Each row below holds a small network's activations on one input, seen along a few directions.
Each table varies a few parts of the input and shows all the possible inputs, shuffled.
Descriptions start from the smaller parts, as in this example, which fits no table here: one of 3 separate values, together with either a single point or one of 11 places around a ring or (one of 4 places along a line, together with one of 8 places around a ring).
Shared parts are said once, and a part with two or three values counts as separate values.

A family of inputs:
r1: [  0 -28  10 -14  25  -7   2  -7 -19  20 -13   5]
r2: [-27  23  25 -14  19   2  13  -3  10  -2 -11   3]
r3: [ 12 -22 -10  -8 -11   2 -20   3 -24   5 -12  16]
r4: [-12  27   3  -2  -7  10  -3  13  15 -11  20   8]
r5: [-20  22  11  -7 -17  10 -10   0   7 -11  -6   5]
r6: [-11  31   9   5 -12   3  -7  21   8 -10  18 -16]
r7: [  8 -23 -12 -19   7  -7  -1  -2 -17  13  -5   6]
r8: [ 15 -18  -9   6  -8  -3 -14  17 -23  18  17  -5]
r9: [-25  26   3 -15   3  -5   6  -8  16  -1   7   3]
r10: [ 17 -24  -8  -8   2  -8 -15   4 -12   7  17  -2]
r11: [ 41 -13 -22  76  -1   2  49 -39  38 -29 -33 -23]
What is each input in this table made of? -> either a single point or (one of 2 separate values, together with one of 5 places along a line)
Which other rows does r4 become when the choice among 2 separate values takes its other values? List them by row number. -> r10

A family of inputs:
r12: [ 10  30 -11  72   9   8  41 -10  31 -11   0 -46]
r13: [-37  20  23 -92   5 -24 -39  29 -29  31  46  20]
r14: [ -3  16 -11  35 -25  12  53 -50  44 -27 -42   9]
r15: [-57  12  30 -74  -9   2 -53  54 -37  29  31  35]
r16: [ 21   7  14  41  19  -3  56 -36  43 -28 -36 -22]
r17: [-41  23  24 -83   7 -15 -47  30 -31  30  46  26]
r18: [ 23  25  -1  60   2   3  30 -11  46 -33   6 -37]
r19: [ 14   2  11  31  -3  -2  39 -42  47 -50 -39 -12]
r20: [ 86 -81 -14  28  -1  15 -12   6 -63  21 -29   4]
r21: [ 23  20   2  46 -24   2  13 -16  55 -58  -4 -30]
r22: [ 57 -94 -82  19  40 -15   2   9 -33  14 -27   4]
r23: [ 48 -92 -44  39  -8 -25 -15 -27 -31  31  -8   9]
r24: [  7  12   2  51  27   2  68 -40  25  -4 -39 -35]
r25: [-57  19  32 -66  -4  13 -61  51 -44  28  26  38]
r26: [-53  17  26 -78   2   1 -48  44 -40  32  37  25]
r27: [  4  36 -20  53 -43  23  20 -23  52 -39  -6  -6]
r28: [-45  28  19 -80   8   3 -48  34 -35  33  38  16]
What is each input in this table made of? -> either one of 3 separate values or one of 6 places along a line or (one of 2 separate values, together with one of 4 places along a line)
Which of the alternatives is r28? -> one of 6 places along a line

A family of inputs:
r29: [ 20 -26 -31 -20 -10 -22 -50  32 -40  31  51  -3]
r30: [  9  -4  -1  49  28  14  23  -5   3 -12 -40 -38]
r31: [ 32 -18   8  12  31  -8  54 -25  21 -20 -37  -9]
r32: [-66  79  39 -24 -33   2 -23  27  37 -22  47   0]
r33: [ -2 -23 -22   5  10  -7  56 -46  25  -8 -55   6]
r34: [-46  -2   0 -66  22 -12   0 -11 -13  26 -17  41]
r35: [-12  -7  32 -65  38  -5   2   8 -14  14   7  18]
r36: [ 59 -46 -51  62  -5 -15   0  -2   3   0  23 -14]
r37: [ 10 -15   5 -28 -34  14 -42  36 -46  23  25  37]
r38: [-13  85  14  50 -39  11  16 -30  67 -49  10 -39]
r39: [ 36 -34 -16  56 -36  23 -19  -9  -7 -17 -23  10]
r40: [-27  10  25 -30  28   5 -16  25 -34  35   9 -10]
Changing only one part turns r33 into r34. The same change can be made to r30. Which row results? -> r40
What is each input in this table made of? -> one of 2 separate values, together with either a single point or one of 5 places along a line
Which other rows does r31 become when the choice among 2 separate values takes its other values? List them by row number. -> r35
Which other rows does r32 become when the choice among 2 separate values takes its other values? List them by row number. -> r38

A family of inputs:
r41: [-11  22  -5  -4   4  -2  -8  24  -1  -9  13 -12]
r42: [ -9  19  23   0 -29   4 -20   5   8  -2  14  12]
r43: [ 31   2  -7  78  -6  28  48 -26  20 -15 -42 -24]
r44: [-13  14 -10   3 -12   7 -16  15   0 -12   6  19]
r45: [-16   8   3 -18   8  -9  20  -1   5   3 -15   9]
r46: [-16  16  34  -8   8  -3  14   0   4   6  16  -8]
r47: [-15  22  21  -4  -8   1  -9  16  -1 -11  19 -18]
r48: [ -8  -1 -10  -1  27 -11   9  -4 -15  10  12  -9]
r49: [ 23 -16  -6   0 -11   9 -31  12 -16   6   6  10]
r50: [-15 -21 -18  -8 -14   6  -5 -11   0   8  -7  12]
r51: [-17   4  21 -15 -19  11  -8 -10  13  -6  -8  16]
r52: [-13  17   2  -4  31  -6   6   9   1  -3   3  -2]
r53: [ 17 -17   7  -1  32  -8  -8   9 -19  12   3  -6]
r54: [ 16 -30   8 -13  11  -7   2   0 -11  19 -19   9]
r55: [ -5  -6 -16 -17  13  -7  10 -17  -7  11 -14  -2]
r56: [ 20 -12   3  -2   1  -4 -16  22 -18  13  20 -16]
r57: [  0   7 -19  -2   2   3 -11  11  -6  10  19 -21]
r58: [ 16 -31   0 -14 -14  -2  -7  -4 -20   9  -2  20]
r59: [-11  12  27 -21   5  -1   7  -9  12   0 -19   3]
r60: [-18  -1  -9 -13  -8  15  -1  -2  11  -8 -10  22]
r61: [ 49  -9 -27  59  -7 -21  44 -42  55 -44  -7 -28]
r62: [ -5  -1 -22   5 -17  -3 -18   2 -15   2  12  11]
What is each input in this table made of? -> either one of 2 separate values or (one of 4 places along a line, together with one of 5 places around a ring)
Which of the alternatives is r60? -> one of 4 places along a line, together with one of 5 places around a ring
Which other rows does r56 become when the place on the line of 4 takes its other values? List them by row number. -> r41, r47, r57

A family of inputs:
r63: [-22  28  20 -16  -6   5 -19  21  -2   2  18   5]
r64: [ -9 -19  -8 -35   0 -10 -22   6 -22  22   3  18]
r65: [-21  27  24 -18   8   0  -6  18  -4   2  15  -2]
r66: [ -3 -14   3 -21   0   1 -34  29 -32  20  15  16]
r67: [ -9 -19  -4 -28 -10  -3 -29  18 -31  19  12  21]
r68: [ 44   4 -30  49  -6  -4  33 -24  27 -21  -7 -24]
r69: [-23  23  15 -29   8   2  -3   0   6   1  13  -2]
r70: [-29  25   8 -26  -5  -2 -12  -1   7   1  12  12]
r71: [ 13  -6 -32  55  13   9  39 -15  28 -21 -33 -16]
r72: [  2 -16   7 -26  14  -2 -18  23 -31  20  10   3]
r73: [ 33  -2   2  42  -8  17  41 -32  20 -25 -42  -7]
r74: [ 32 -20  -7  46   0  -9  23 -25  37 -39 -20 -18]
r75: [ 26 -13  -8  70  -3  -2  36 -37  22  -4 -21 -24]
r76: [ -2 -20   0 -35  16  -6 -13   7 -24  22   6   9]
r77: [-31  22  11 -26 -20   2 -16  12   1   1  18  10]
What is each input in this table made of? -> either one of 5 separate values or (one of 2 separate values, together with one of 5 places around a ring)
Which other rows does r70 become when the choice among 2 separate values takes its other values? List them by row number. -> r64
Which other rows does r66 become when the choice among 2 separate values takes its other values? List them by row number. -> r63
